These are the activations of a small neural network, seen along a few directions. Each row is one input.
In each table, some parts of the input vary, and every possible input appears once, in random order.
Descriptions start from the smaller parts, as in this example, which fits no table here: one of 3 separate values, together with either a single point or one of 9 places along a line or (one of 4 places along a line, together with one of 5 places around a ring).
Shared parts are said once, and a part with two or three values counts as separate values.
In the rows, zero is written as 100.

Other details of the inputs shift rows strongly along three fixed directions, in all tables alike. That doesn't count.
These rows show it; all are for the same input, with only those details redrawn:
[102,101,100,114,86,86,111,106,84,97,96,93,90]
[121,69,97,97,104,120,104,93,104,95,126,116,116]
[93,109,88,111,108,112,99,101,120,104,98,93,98]
[93,109,88,111,110,111,97,101,119,106,99,93,98]
[93,109,88,111,109,111,98,101,120,105,98,93,98]
[102,101,101,114,86,85,111,106,83,98,97,93,89]
[130,62,110,100,82,92,116,99,67,89,125,116,107]

Table:
r1: [95,106,91,99,107,114,97,97,122,97,93,84,97]
r2: [93,109,88,111,110,111,97,101,120,105,99,93,98]
r3: [120,75,104,77,105,117,101,95,106,86,117,121,121]
r4: [104,106,108,101,87,81,100,109,83,91,92,91,97]
r5: [101,106,105,95,93,81,111,101,79,98,86,99,93]
r6: [103,108,100,111,88,90,112,106,76,98,92,97,96]
r7: [104,99,108,100,87,79,105,105,90,93,90,90,89]
r8: [98,107,110,97,90,82,104,111,81,90,91,98,95]
r9: [99,112,84,91,104,121,106,89,122,91,80,90,102]
r10: [96,110,105,108,91,89,116,108,76,98,92,104,98]
r11: [94,102,108,110,88,84,113,112,85,94,94,104,91]
r12: [94,116,91,104,112,116,95,100,112,104,94,93,103]
r13: [117,67,103,78,107,121,113,85,106,91,112,118,115]
r14: [93,102,107,109,91,89,119,107,79,100,92,101,92]
r15: [93,117,91,111,112,105,90,106,117,105,99,100,106]
r16: [105,108,102,108,87,85,104,107,79,94,96,91,95]
r17: [70,117,108,117,119,67,36,99,103,161,131,115,96]
r18: [105,98,102,99,89,84,112,97,84,98,86,90,85]
r19: [85,110,101,104,117,104,91,108,118,108,99,101,97]
r20: [88,108,96,92,112,114,105,96,120,102,87,93,97]
r21: [84,110,100,104,118,111,99,102,113,111,96,98,98]
r22: [91,108,97,106,110,109,93,104,122,101,96,93,100]
r23: [99,112,87,93,103,113,99,95,128,87,83,92,104]
r24: [105,108,98,112,86,85,107,107,80,96,97,95,96]
r25: [128,74,95,80,99,124,103,87,107,83,117,110,120]
r26: [98,113,87,93,106,119,101,93,119,95,85,89,102]
r27: [87,118,98,103,116,105,89,109,114,104,98,103,103]
r28: [96,105,89,93,105,122,107,92,124,95,84,86,97]
r29: [125,74,98,83,102,122,99,91,103,86,121,109,121]
r30: [118,70,103,98,106,115,100,98,106,96,126,120,118]
r31: [86,119,96,109,119,100,87,111,112,112,102,109,103]
r32: [98,106,87,94,102,118,104,93,127,90,87,83,97]
r33: [86,104,103,105,61,87,94,86,83,103,101,99,92]
r34: [95,114,91,96,110,118,97,97,115,99,90,88,103]
r35: [83,104,106,104,64,89,97,85,78,107,98,102,92]
r36: [102,112,82,92,101,118,104,90,126,86,83,87,102]
r37: [89,107,97,93,110,109,98,102,125,97,89,96,96]
r38: [120,67,103,85,107,124,103,90,102,94,119,110,115]
r39: [62,119,113,115,131,64,37,99,91,176,134,121,93]
r40: [113,69,109,83,112,118,104,93,99,99,121,117,116]
r41: [97,107,109,97,92,87,110,106,76,96,90,95,96]
r42: [106,106,106,99,87,78,101,106,85,92,90,92,95]
r43: [91,80,123,102,124,66,36,97,81,162,164,146,109]
r44: [128,61,116,94,84,97,117,97,63,90,120,114,107]
r45: [101,99,110,102,87,82,105,108,88,91,91,88,91]
r46: [93,114,92,91,110,108,97,99,123,94,86,100,101]
r47: [86,108,100,97,115,106,92,106,120,102,95,96,97]
r48: [118,69,99,96,107,123,107,92,101,99,123,118,116]
r49: [103,108,107,108,87,83,103,110,82,91,94,95,97]
r50: [105,98,106,100,87,77,107,102,91,92,87,92,88]
r51: [103,101,105,109,87,86,107,106,83,96,96,89,88]
r52: [99,104,84,93,101,119,107,89,130,88,83,85,96]
r53: [99,99,108,96,90,78,110,105,89,92,87,98,86]
r54: [114,79,107,89,115,117,99,96,94,103,125,124,122]
r55: [100,107,108,95,93,84,110,104,78,98,88,97,94]
Question: The inputs of r22 and r19 match in every part but one. If r30 is changed in the same way as r22 into r19, which row does it become?
Answer: r11
Question: What do these inputs look like to the network?
Answer: one of 5 places around a ring, together with either a single point or (one of 2 separate values, together with one of 5 places along a line)
Question: List by row number the other rows that have the place on the ring of 5 in common with r51.
Answer: r1, r2, r16, r24, r25, r29, r32, r33, r36, r52
Question: Which other rows does r18 become when the choice among 2 separate values takes its other values? List them by row number.
Answer: r9
Question: A walk changes only the place on the line of 5. It starts at r46 and steps to r3. List the rest of the walk in order.
Answer: r8, r27, r31
Question: Which other rows does r1 become when the place on the ring of 5 takes its other values? List them by row number.
Answer: r38, r40, r45, r47

Table:
r56: [83,114,101,86,88,99,88,94,118,96,86,97,94]
r57: [86,117,89,111,103,111,116,105,107,103,91,101,99]
r58: [101,70,102,85,118,136,89,81,118,107,125,132,125]
r59: [82,109,92,108,83,106,99,90,118,104,97,93,91]
r60: [106,95,119,91,87,79,122,111,58,94,97,109,102]
r61: [112,82,101,73,128,131,93,96,119,99,122,137,130]
r62: [125,83,112,93,89,70,113,108,69,89,93,89,96]
r63: [99,115,90,86,99,95,89,92,115,92,84,88,93]
r64: [102,72,97,96,113,134,94,80,122,107,133,132,127]
r65: [83,112,90,114,79,111,92,96,113,100,99,90,98]
r66: [79,109,99,89,90,103,92,93,113,99,88,89,97]
r67: [98,110,88,96,98,106,96,88,111,100,87,82,87]
r68: [131,70,94,75,130,120,85,94,129,96,118,117,125]
r69: [101,115,83,115,90,109,94,92,111,97,97,81,95]
r70: [97,112,90,89,101,100,93,91,111,96,85,79,96]
r71: [79,117,104,92,97,100,95,95,112,95,81,108,102]
r72: [140,45,121,85,114,107,110,102,75,95,140,130,117]
r73: [80,118,96,120,88,114,101,96,107,101,95,99,104]
r74: [93,113,101,96,117,105,110,112,110,91,85,86,98]
r75: [92,110,90,115,111,107,114,111,113,94,92,91,93]
r76: [83,109,100,96,87,109,96,89,115,105,90,91,88]
r77: [127,83,106,112,82,74,120,105,73,94,102,93,89]
r78: [106,90,114,99,86,84,121,110,56,97,97,112,94]
r79: [115,91,118,90,93,72,116,118,67,79,97,106,93]
r80: [99,111,82,107,94,103,100,88,115,101,95,83,90]
r81: [105,109,83,120,101,108,100,107,113,95,90,80,98]
r82: [96,115,91,121,107,114,108,115,109,92,95,88,98]
r83: [99,91,124,93,76,76,113,97,63,94,98,109,102]
r84: [77,133,110,145,165,40,28,137,73,196,146,118,91]
r85: [126,80,111,101,87,76,115,105,68,94,93,92,88]
Question: What do these inputs look like to the network?
Answer: one of 5 places along a line, together with one of 6 places around a ring
Question: The inputs of r68 and r71 match in every part but the place on the ring of 6. If r81 is changed in the same way as r68 into r71, which row does it become?
Answer: r73
Question: A walk changes only the place on the line of 5. It starts at r82 and steps to r75. List the rest of the walk in order.
Answer: r72, r74, r79
Question: A walk changes only the place on the ring of 6. It starts at r57 and steps to r75. List the rest of the walk in order.
Answer: r77, r80, r59, r64
Question: A walk changes only the place on the ring of 6. It starts at r70 and steps to r62. List the rest of the walk in order.
Answer: r74, r60, r83, r66

Table:
r86: [96,98,99,86,112,121,101,93,110,101,100,105,109]
r87: [101,98,112,91,93,84,102,99,77,102,96,101,95]
r88: [106,104,105,100,86,87,99,101,77,96,100,99,102]
r89: [97,101,98,100,106,117,90,101,112,100,112,106,112]
r90: [101,98,93,95,100,111,89,96,122,93,107,107,110]
r91: [118,94,100,92,144,99,94,116,112,105,104,97,103]
r92: [104,99,108,103,83,80,95,105,85,95,103,101,99]
r93: [50,172,93,138,100,66,89,126,103,119,60,66,66]
r94: [95,94,104,88,112,105,86,96,118,106,106,107,105]
r95: [94,95,107,91,117,104,82,98,112,112,111,108,105]
r96: [105,95,101,108,88,92,113,98,78,102,101,97,94]
r97: [103,103,104,111,91,86,108,108,76,100,102,109,101]
r98: [100,97,97,84,113,105,90,91,116,105,102,109,105]
r99: [107,94,103,101,85,90,104,94,79,101,99,92,93]
r100: [104,102,94,94,108,109,85,94,113,103,108,106,113]
r101: [105,93,91,95,106,113,92,86,116,106,106,98,105]
r102: [133,91,83,82,56,147,178,100,112,5,49,72,110]
r103: [97,93,100,86,107,109,92,94,123,97,103,108,104]
r104: [102,101,110,105,87,82,93,106,80,99,106,101,99]
r105: [99,97,109,101,96,86,114,105,77,102,95,110,95]
r106: [95,95,114,106,96,81,108,110,81,104,101,111,93]
r107: [104,94,101,112,90,90,114,101,79,104,101,102,93]
r108: [101,91,105,116,87,88,112,105,84,101,104,102,91]
r109: [125,92,91,102,136,105,98,110,115,104,106,88,100]
r110: [97,92,96,109,113,111,92,98,112,114,117,104,103]
r111: [104,104,105,102,88,90,103,104,74,98,101,101,102]
r112: [96,99,95,107,106,118,99,104,116,97,109,113,112]
r113: [106,95,101,102,83,98,113,95,79,96,97,92,94]
r114: [100,91,95,99,103,118,92,90,118,102,109,97,104]
r115: [106,93,87,93,101,116,97,84,121,98,102,99,103]
r116: [105,102,91,94,108,106,84,94,115,103,108,108,110]
r117: [102,92,106,108,84,91,106,101,81,100,104,94,92]
r118: [103,89,89,95,95,118,99,87,127,91,103,98,102]
r119: [105,90,105,104,81,84,101,98,88,98,102,94,91]
r120: [44,164,82,110,107,118,102,106,147,99,44,61,77]
r121: [94,96,117,104,100,77,101,110,77,110,106,108,93]
r122: [99,97,100,85,115,106,89,92,113,108,103,107,107]
r123: [100,104,95,103,117,110,89,101,105,111,114,111,113]
r124: [98,99,112,99,101,80,105,105,73,110,101,107,95]
Question: What do these inputs look like to the network?
Answer: one of 3 separate values, together with either a single point or (one of 2 separate values, together with one of 6 places along a line)
Question: The inputs of r114 and r95 match in every part but the choice among 3 separate values. If r96 is changed in the same way as r114 into r95, which row does it become?
Answer: r124
Question: Which other rows does r86 become when the choice among 2 separate values takes its other values? List them by row number.
Answer: r120
Question: List by row number the other rows that have the choice among 3 separate values in common with r111.
Answer: r88, r89, r90, r92, r93, r97, r100, r102, r104, r112, r116, r123
Question: A walk changes only the place on the line of 6. It starts at r118 and steps to r119. List the rest of the walk in order.
Answer: r114, r117, r110, r108
